These are the activations of a small network on made-up records, seen along a few directions, one row for each record.
After each row come some of the record's fields: P, J, W, N, S.
A field that a record lacks is written missing.
Other fields move the rows too, some of them a lot.
In the rows, 500 means zero.
Strong random noise was added to every row along 15 fixed directions; ignore it. To show where, here is one row again and again, with new noise each time:
[451 446 334 647 734 439 383 476 606 365 619 530 503 676 671 466 679 453
 471 390 522 352 583 536 459 540 368 514 502 570 698]
[439 572 310 461 594 544 388 565 522 533 417 320 525 443 490 488 296 540
 408 616 632 298 617 460 539 521 757 296 535 746 438]
[603 651 542 468 516 804 675 593 510 415 587 476 607 754 584 211 521 466
 455 475 518 441 426 561 540 563 715 563 322 480 533]
[451 401 355 527 659 220 468 740 587 539 623 601 489 507 537 563 457 689
 522 691 677 230 464 335 582 350 456 358 612 657 401]
[478 405 655 262 306 536 548 552 444 608 192 511 298 198 201 743 504 448
 217 654 578 613 315 416 577 469 491 299 589 338 532]
[492 483 688 483 257 393 446 401 622 437 635 538 581 623 432 479 439 461
 745 523 546 578 517 470 349 578 463 551 360 598 289]
[470 322 458 409 380 337 565 362 686 571 637 411 403 409 574 352 728 510
 349 416 609 406 357 386 480 610 174 384 480 647 664]
[431 445 591 582 469 341 381 631 533 446 438 719 531 614 367 649 561 547
 530 536 506 495 482 385 420 470 456 538 476 310 486]
[388 461 608 399 505 516 470 484 486 428 515 541 409 634 552 669 443 532
 410 616 518 447 322 481 542 522 503 588 537 364 336]
[456 409 614 397 366 468 557 310 400 604 484 556 478 380 375 673 286 355
 701 350 392 777 542 460 494 413 339 403 471 292 611]
[674 548 603 368 343 714 546 510 516 410 363 390 250 386 409 618 424 411
 572 836 673 626 537 646 648 432 480 323 455 819 163]
[433 504 722 468 495 541 513 448 513 791 831 312 743 320 601 318 575 529
 455 315 631 520 541 514 539 634 467 470 264 547 470]
[350 552 649 564 612 404 374 404 397 327 543 352 363 498 538 570 384 553
 665 509 642 438 473 520 402 651 515 744 610 559 202]
[649 533 604 329 273 669 413 434 603 358 190 629 369 407 504 629 336 427
 411 682 481 866 428 530 364 537 432 495 309 601 364]
[701 749 500 641 364 459 618 797 587 293 417 694 512 789 496 118 462 748
 795 625 571 507 497 269 334 462 571 702 295 661 272]
[524 609 589 417 548 741 563 607 416 544 473 507 433 478 619 524 349 541
 446 568 546 630 472 470 661 412 457 461 267 411 387]
[553 435 472 465 511 504 625 581 602 396 571 511 487 534 512 272 563 476
 397 460 645 366 316 446 464 594 462 441 425 544 669]

[591 214 313 254 222 271 579 145 664 363 342 518 326 328 519 443 187 431
 570 451 417 648 248 418 240 606 258 455 612 689 650] : {P: p2, J: j2, W: w1, N: n1, S: s1}
[531 486 579 505 499 460 627 479 340 605 431 566 602 496 566 385 426 775
 473 461 355 523 277 460 456 591 598 788 690 311 400] : {P: p1, J: missing, W: w1, N: n2, S: s1}
[420 478 356 562 574 504 515 490 350 641 557 520 549 796 626 541 349 697
 576 478 386 316 513 453 728 420 446 528 537 288 381] : {P: p1, J: missing, W: w2, N: n2, S: s1}
[634 383 662 440 372 613 731 477 475 325 501 505 542 526 288 378 478 374
 496 536 536 450 212 673 440 671 716 544 626 457 525] : {P: p1, J: missing, W: w2, N: n2, S: s2}
[458 576 689 560 472 612 411 268 463 667 673 287 682 414 533 454 598 423
 553 331 509 627 718 664 477 653 526 542 403 547 443] : {P: p1, J: missing, W: w2, N: n1, S: s1}
[424 461 458 657 324 342 304 525 531 532 436 460 591 432 404 385 341 527
 681 333 576 532 627 359 401 604 306 378 165 483 482] : {P: p2, J: j2, W: w1, N: n2, S: s2}
[483 436 563 525 683 540 426 390 469 572 647 518 593 362 650 614 571 344
 541 291 361 690 579 679 518 393 415 598 459 421 615] : {P: p2, J: j2, W: w1, N: n2, S: s1}
[530 681 369 460 385 624 416 426 529 641 338 412 553 507 551 536 379 576
 514 616 332 616 750 461 507 419 678 422 481 730 347] : {P: p1, J: missing, W: w2, N: n2, S: s2}
[513 382 486 580 716 483 502 596 430 412 476 573 470 292 559 527 344 526
 387 478 642 494 364 502 489 570 416 457 502 408 649] : {P: p1, J: missing, W: w1, N: n1, S: s2}
[599 579 450 473 383 293 549 677 633 501 505 782 480 563 672 440 328 719
 695 659 433 665 451 222 425 236 319 561 311 612 312] : {P: p2, J: j2, W: w1, N: n2, S: s1}
[756 491 463 448 406 578 596 468 527 585 463 506 652 409 439 385 435 507
 607 619 469 597 590 688 467 478 715 418 640 825 423] : {P: p1, J: missing, W: w1, N: n1, S: s1}
[600 601 373 378 599 311 610 565 624 529 595 588 578 342 635 322 342 544
 560 477 508 590 492 314 311 383 562 514 574 766 647] : {P: p1, J: missing, W: w2, N: n2, S: s2}
[527 614 448 465 632 595 413 517 595 440 418 539 439 335 673 555 499 479
 322 558 469 681 566 484 399 455 493 490 436 655 573] : {P: p1, J: missing, W: w2, N: n1, S: s2}
[476 560 490 533 551 464 353 533 567 628 519 561 671 504 635 497 582 648
 358 540 473 520 547 442 410 541 570 606 469 531 429] : {P: p1, J: missing, W: w1, N: n1, S: s2}
[541 539 484 319 671 468 526 706 713 347 609 571 205 384 684 566 689 413
 286 710 739 507 402 407 538 323 268 405 457 744 524] : {P: p1, J: missing, W: w1, N: n1, S: s2}
[432 512 358 553 464 650 435 362 632 144 421 377 332 599 638 375 520 345
 339 428 483 445 421 544 425 702 478 535 358 630 596] : {P: p2, J: j2, W: w2, N: n2, S: s2}
[419 315 385 822 441 396 277 510 398 671 328 410 674 464 237 534 507 645
 553 382 522 288 715 483 585 663 456 266 471 370 573] : {P: p1, J: missing, W: w1, N: n2, S: s1}
[411 451 652 540 517 444 455 430 607 502 771 571 515 532 729 494 651 481
 442 378 539 592 451 427 449 559 169 590 251 403 553] : {P: p1, J: missing, W: w1, N: n1, S: s2}
[497 517 525 421 600 726 598 314 404 729 599 297 617 325 736 373 486 538
 279 373 414 554 465 620 593 615 584 535 508 529 564] : {P: p1, J: missing, W: w1, N: n2, S: s1}
[475 456 513 772 533 545 242 581 405 568 357 297 709 185 295 408 272 570
 513 439 746 389 722 551 463 771 656 259 288 612 463] : {P: p1, J: missing, W: w1, N: n1, S: s1}
[590 487 442 382 541 594 781 453 431 795 687 445 531 587 571 405 773 511
 449 421 409 448 506 547 783 341 400 437 625 426 656] : {P: p1, J: missing, W: w2, N: n2, S: s1}
[387 558 707 363 425 537 408 525 604 363 614 466 575 567 488 514 349 387
 386 589 647 435 333 480 359 653 719 570 355 504 305] : {P: p1, J: missing, W: w1, N: n2, S: s2}
[478 692 324 508 666 831 569 572 480 346 422 447 302 676 640 425 554 322
 397 394 400 540 645 481 636 377 458 421 288 382 766] : {P: p2, J: j2, W: w1, N: n1, S: s2}
[393 577 656 749 652 421 498 525 271 761 569 320 561 332 418 403 863 661
 479 278 572 423 667 474 572 588 464 636 628 329 556] : {P: p1, J: missing, W: w1, N: n1, S: s1}
[469 594 516 323 507 565 534 347 370 711 402 482 428 317 514 674 405 401
 486 372 314 803 626 466 524 336 463 493 606 374 633] : {P: p1, J: missing, W: w1, N: n2, S: s2}
[516 551 371 437 427 350 528 467 424 600 304 541 561 495 495 352 319 697
 504 396 399 507 392 343 374 583 596 625 616 417 542] : {P: p2, J: j2, W: w2, N: n2, S: s1}
[472 412 572 582 638 465 669 462 349 393 619 394 293 480 673 280 507 591
 583 337 671 405 235 511 564 651 152 709 466 365 501] : {P: p2, J: j2, W: w1, N: n2, S: s1}
[484 393 497 515 856 347 415 548 461 567 750 680 722 480 802 619 280 666
 545 499 509 477 409 603 492 474 487 688 613 476 384] : {P: p1, J: missing, W: w2, N: n2, S: s1}
[547 612 660 452 480 455 539 686 609 614 525 775 757 619 458 489 798 584
 315 589 367 555 415 439 350 453 788 724 627 370 546] : {P: p1, J: missing, W: w1, N: n2, S: s2}
[408 592 670 362 335 503 581 405 444 450 465 525 353 535 442 566 296 433
 665 425 453 718 456 330 446 434 389 565 368 320 442] : {P: p1, J: missing, W: w2, N: n2, S: s1}
[453 508 622 364 717 582 491 478 456 689 721 578 757 454 672 641 432 486
 335 477 434 584 470 645 528 452 710 574 574 389 514] : {P: p1, J: missing, W: w2, N: n1, S: s1}
[488 466 347 596 682 327 341 500 489 429 467 617 444 630 636 671 493 641
 584 595 459 450 558 511 468 432 409 643 711 551 362] : {P: p1, J: missing, W: w1, N: n1, S: s2}
[474 583 229 512 380 549 497 448 537 703 482 322 619 607 401 458 641 383
 620 419 310 403 903 517 654 316 663 237 523 669 606] : {P: p2, J: j2, W: w1, N: n2, S: s1}
[342 582 431 535 474 560 381 603 583 578 642 485 632 846 431 585 607 442
 438 532 482 262 706 419 627 414 643 311 368 395 526] : {P: p1, J: missing, W: w2, N: n1, S: s2}
[851 398 269 403 619 614 691 533 530 725 599 673 890 530 599 353 400 465
 528 503 357 550 559 745 585 359 721 349 645 660 736] : {P: p1, J: missing, W: w1, N: n2, S: s1}
[807 489 708 556 363 528 580 495 468 506 534 732 686 505 520 386 405 594
 809 537 484 810 496 638 394 541 429 688 390 542 316] : {P: p1, J: missing, W: w1, N: n1, S: s1}
[571 474 524 614 422 531 292 361 426 269 222 589 354 421 491 687 178 454
 706 558 431 839 594 631 362 570 354 599 416 526 329] : {P: p2, J: j2, W: w1, N: n1, S: s2}
[373 729 413 350 531 510 346 494 588 589 450 483 572 572 617 547 539 449
 361 409 337 580 632 393 395 393 683 602 449 488 590] : {P: p2, J: j2, W: w2, N: n2, S: s2}
[577 322 424 713 328 253 550 510 390 810 461 570 721 518 189 424 639 708
 698 397 430 355 626 462 569 507 442 398 694 372 574] : {P: p1, J: missing, W: w2, N: n1, S: s1}

Which values does each new row have?
[479 619 587 481 495 516 448 561 458 521 492 339 623 472 550 293 323 715
 472 540 624 371 407 457 410 704 757 662 457 624 205] : {P: p1, J: missing, W: w1, N: n2, S: s1}
[698 516 659 356 397 593 739 675 545 661 660 659 636 333 490 390 367 454
 567 560 582 723 420 455 562 335 469 352 250 521 508] : {P: p1, J: missing, W: w1, N: n2, S: s2}
[450 480 499 546 548 589 344 536 408 372 386 542 513 534 521 666 221 497
 546 564 479 535 501 588 527 522 561 499 426 400 354] : {P: p2, J: j2, W: w1, N: n1, S: s2}
[708 508 533 313 243 545 719 376 583 496 506 429 387 314 471 291 428 420
 623 497 526 689 401 528 421 495 413 446 437 761 491] : {P: p2, J: j2, W: w2, N: n1, S: s2}
[617 540 366 489 474 498 672 446 616 466 662 474 461 764 715 284 758 582
 619 564 363 442 499 575 570 424 499 657 628 781 327] : {P: p2, J: j2, W: w1, N: n2, S: s1}
[465 403 348 799 544 364 455 558 371 628 511 493 741 630 374 416 395 762
 712 463 476 221 652 490 549 572 678 451 657 479 452] : {P: p1, J: missing, W: w1, N: n1, S: s1}
[624 626 583 558 562 474 647 545 467 523 533 516 567 303 391 362 604 450
 626 431 519 663 627 499 377 436 626 521 581 628 642] : {P: p1, J: missing, W: w2, N: n1, S: s1}
[448 731 659 219 588 558 451 595 564 550 597 752 650 635 526 862 435 342
 497 694 289 754 625 504 403 164 929 604 644 455 403] : {P: p1, J: missing, W: w1, N: n1, S: s2}
[486 326 613 569 174 423 413 622 373 676 271 549 700 477 243 536 421 722
 450 500 413 427 335 455 570 625 609 547 446 173 269] : {P: p2, J: j2, W: w1, N: n2, S: s2}
[436 272 434 580 521 575 325 452 552 597 557 418 584 416 600 599 387 552
 288 549 632 349 451 591 672 667 309 256 293 490 445] : {P: p1, J: missing, W: w2, N: n2, S: s2}
[610 412 390 664 512 638 321 369 501 651 441 416 700 526 581 420 629 542
 422 407 467 470 685 729 556 687 433 455 415 590 532] : {P: p1, J: missing, W: w1, N: n2, S: s1}
[500 501 226 597 542 606 435 558 412 703 338 446 643 481 516 500 439 524
 441 418 361 465 691 519 679 405 561 280 437 423 657] : {P: p2, J: j2, W: w1, N: n2, S: s2}
[397 648 481 445 411 358 395 454 556 620 322 434 425 176 426 557 564 428
 492 363 402 781 725 298 346 364 455 438 420 561 639] : {P: p2, J: j2, W: w2, N: n1, S: s1}
[389 357 521 717 752 533 327 512 371 532 609 528 684 469 611 606 357 549
 492 353 487 434 515 615 569 604 422 527 381 268 509] : {P: p1, J: missing, W: w2, N: n2, S: s2}
[412 469 417 253 484 721 602 197 413 592 582 282 476 526 637 625 177 369
 509 461 359 507 493 657 675 456 607 408 580 466 454] : {P: p2, J: j2, W: w2, N: n1, S: s1}
[383 389 549 644 594 371 310 460 378 534 447 533 454 421 508 652 524 579
 473 341 513 518 523 448 490 598 227 571 482 229 565] : {P: p1, J: missing, W: w1, N: n1, S: s2}
[534 528 348 606 593 448 571 511 519 304 495 488 490 558 478 300 474 479
 613 435 470 386 514 502 394 524 694 560 628 622 643] : {P: p2, J: j2, W: w1, N: n1, S: s1}
[488 586 531 370 467 553 547 226 517 281 467 352 310 549 526 504 455 309
 568 496 498 573 458 595 365 595 557 652 668 653 449] : {P: p1, J: missing, W: w2, N: n2, S: s1}
[616 473 445 294 489 243 414 454 688 658 522 580 675 222 561 461 476 532
 405 508 529 637 515 444 240 506 565 493 636 830 587] : {P: p1, J: missing, W: w1, N: n1, S: s1}
